These are the activations of a small neural network, seen along a few directions. Each row is one input.
Each table varies a few parts of the input and shows all the possible inputs, shuffled.
A made-up example of a description, with smaller parts first: one of 3 separate values, together with either a single point or one of 11 places along a line or (one of 4 places along a line, together with one of 5 places around a ring).
Shared parts are said once, and a part with two or three values counts as separate values.
(in the rows, 128 means zero)

Other details of the inputs shift rows strongly along two fixed directions, in all tables alike. That doesn't count.

Table:
r1: [103 103  89 151 106 143  83  75 113 151 118 147 147 151 170]
r2: [ 85  85 115 134 102 156  79  88 112 163 127 173 142 134 159]
r3: [132 164 125  84 125 127 135 173 223 121 188 115 173 122 128]
r4: [162 116 119  98 168  87 164 119  64  96 128  80  52  48 174]
r5: [135 135 106  65 171 146 146 147 200 131 201 150 143 135  88]
r6: [133 111 120  90 138  81 163 116  79  87 124  64  60  50 188]
r7: [140 114  98 184 147 140  89  89  90 151 100 160 126 165 120]
r8: [136 152 143 106 137 107 166 181 210 120 161 144 157 154  63]
r9: [145 114 134 196 101 151  88 130 104 135  93 139 136 164 137]
r10: [ 95 133 115  81 122 132 154 151 219 107 160 119 144 150  74]
r11: [113 151  90  99 125 119 158 137 219  95 151  92 148 167  84]
r12: [170 123 128 123 179  79 169 129  58  87 104  77  42  65 139]
r13: [161 171 125  91 155 133 135 177 209 130 196 132 165 121 111]
r14: [128 104 140 157 116 138  90 117  98 177 133 204 158 127 151]
r15: [132 108  89 160 136 150  84  78  98 161 124 163 138 149 155]
r16: [ 96 131 157  46 122 100 183 109  56 113 110  64  76  54 168]
r17: [147 107 148 102 153  47 171 169  57 123 107 125  54  53 119]
r18: [151 149 111  86 128 147 142 174 208 100 190 104 166 143 132]
r19: [138 151 120 111 109 138 151 180 213  86 158  88 158 157 101]
r20: [120 150 161 164 142 182 113  85  71 157  96 161 153 166 116]
r21: [122 114 129 114 119  73 172 123  86  72  94  48  54  65 157]
r22: [121 192 158  87 151 161 185 140 195 110 152 101 165 179  60]
r23: [ 71 138 163 153  79 176 116  78 101 143  85 126 168 166 134]
r24: [179 113 129 116 157  78 158 172  54  98 102  82  46  66 138]
r25: [147 132 143 192 128 139  75 132 100 161 105 170 143 135 133]
r26: [137 125 133 202 124 151 100  88 110 123  97 134 133 163 137]
r27: [ 98 122 142 182  67 133  80 126 130 147  90 138 155 134 152]
r28: [122 139 120  92 151 131 155 156 210 115 163 131 131 160  55]
r29: [171 106 120  90 145  87 153 162  60 107 126  84  56  49 173]
r30: [121  96 125 167 142 152  84 102  89 162 111 188 121 149 110]
r31: [ 88 101 147 171  68 124 100 122 120 154  94 170 160 143 136]
r32: [125 129 147 194  96 132  80 130 118 156  90 152 143 144 135]
r33: [122 143 130  72 126 117 157 169 217 127 193 146 177 131 111]
r34: [118 112 103 186 116 133  94  87 108 145  86 143 126 173 121]
r35: [113 144 155 137 128 193 105  72  79 167 120 164 166 149 149]
Description of these inputs: one of 5 places around a ring, together with either a single point or one of 6 places around a ring.
Question: Changing only the place on the ring of 5 turns r16 into r35. The same change can be made to r1. Which row results?
Answer: r15
Question: Which other rows agree with r8 in the place on the ring of 5? List them by row number.
Answer: r9, r22, r26, r28, r32, r34

Table:
r36: [160 182 108  60 201 140 168 148 211 117 203 124 149 148  75]
r37: [157 145 139 144 151  97 150 139  91 107  94  89  84 104 115]
r38: [ 65  72 160 190  57 121  64  93  33 184  50 186 125 115 168]
r39: [ 99 128 124  77 127 108 153 105  97 132 124  99 103  86 148]
r40: [157 162 134  83 168 112 174 198 226 123 188 148 150 146  42]
r41: [109 107 116 109 101 100 141 137 120 106 103  76  85 105 141]
r42: [110 143 145 121 104  95 159 131 106 106  88  70  98 109 134]
r43: [165 113 124 100 153 107 131 155  86 131 145 124  92  79 156]
r44: [ 95 133 144 156 101 194 113  80 141 135 121 153 189 194 123]
r45: [117 108 120 112 106  82 140 129 127 107 129  99  99  78 167]
r46: [117 114 134  83 108 113 138 145 106 126 135 106 105  70 170]
r47: [154 121 105 189 136 153  80 116 160 143 150 182 178 168 141]
r48: [138 138 140 179 151 196 104  91 132 138 134 171 170 194 104]
r49: [149 126 100 189 128 174  76 123 155 138 130 164 166 195 108]
Question: Describe the family of inputs behind these rows.
Answer: one of 2 separate values, together with either a single point or one of 6 places around a ring
Question: Changing only the choice among 2 separate values turns r44 into r48. The same change can be made to r39. Which row results?
Answer: r36
Question: Which other rows does r38 become when the choice among 2 separate values takes its other values? List them by row number.
Answer: r40

Table:
r50: [138 102 137 141 134 111 119 117  61 142 109 145  94  90 151]
r51: [113 121 129 142 105 149 103 116 144 150 138 166 171 145 143]
r52: [152 163 128 116 160 140 157 160 207 100 167 122 155 162  73]
r53: [109 122 138 132 107 131 129 124 111 123 103 116 120 128 126]
r54: [116 116 137  91 127 110 150 127  85 118 116  97  87  84 151]
r55: [114 145 129 139 115 183 111 107 168 134 140 139 179 182 117]
r56: [133  93 126 167 113 101 109 116  37 131  67 119  74  95 162]
r57: [109 117 143 126 107 125 127 133 112 137 109 131 119 124 126]
r58: [116 117 137  92 124 113 145 138 101 130 125 119 101  90 137]
r59: [139 163 136  61 159  91 192 175 178 103 157  92 111 112  76]
r60: [146 119 118 128 142 125 121 129 102 126 131 124 113 116 145]
r61: [146 117 116 137 135 117 129 121  86 120 110 106  94 111 150]
r62: [134 130 121  97 133  77 164 162 131  94 123  75  79  82 124]
r63: [106 106 143 188 101 132  91  83  41 154  60 146 115 130 151]
r64: [122 134 134 121 138 130 131 110  99 137 120 126 123 120 135]
r65: [118 138 124 131 114 147 127 115 161 121 141 123 160 153 135]
r66: [114 124  99 141 135 166 105 105 189 141 157 171 173 191  94]
r67: [144 135 123 164 126 159  96 140 172 145 144 167 177 183 104]
r68: [114 100 132 188  92 132  72 111  95 160  91 162 134 135 157]
r69: [110 118 132 139 101 115 129 123 119 119 107 116 125 122 139]
r70: [123 158 129 150 133 177 112  98 161 143 136 148 182 187 109]
r71: [130 121 120 129 123 124 109 134 133 142 138 143 133 115 142]
r72: [112 114 139 162 117 144  91  92  69 171 100 172 137 130 149]
r73: [160 159 124  78 174 111 189 156 174  86 167  83 109 116  95]
r74: [151 124 132  82 166  83 175 146  93  99 133  88  63  65 135]
r75: [130 140 116 147 125 164  94 121 176 139 154 153 177 165 133]
r76: [146 107 121 117 138 101 128 141  81 132 122 127  90  87 146]
r77: [129 130 116 143 119 136 113 116 137 126 126 119 134 134 144]
r78: [139 139 137 164 133 158 107 131 166 142 143 172 169 175  98]
r79: [131 149 122  57 145 102 183 160 182  91 173  86 123 103 119]
r80: [124 146 131  95 124 113 160 162 197 112 160 116 150 136 102]
Question: Describe the family of inputs behind these rows.
Answer: either a single point or (one of 5 places around a ring, together with one of 6 places around a ring)
Question: Start at r55 and move only the place on the ring of 5, one step at a time. The first step leads to r54. Which rows follow, in order?
Answer: r58, r57, r53
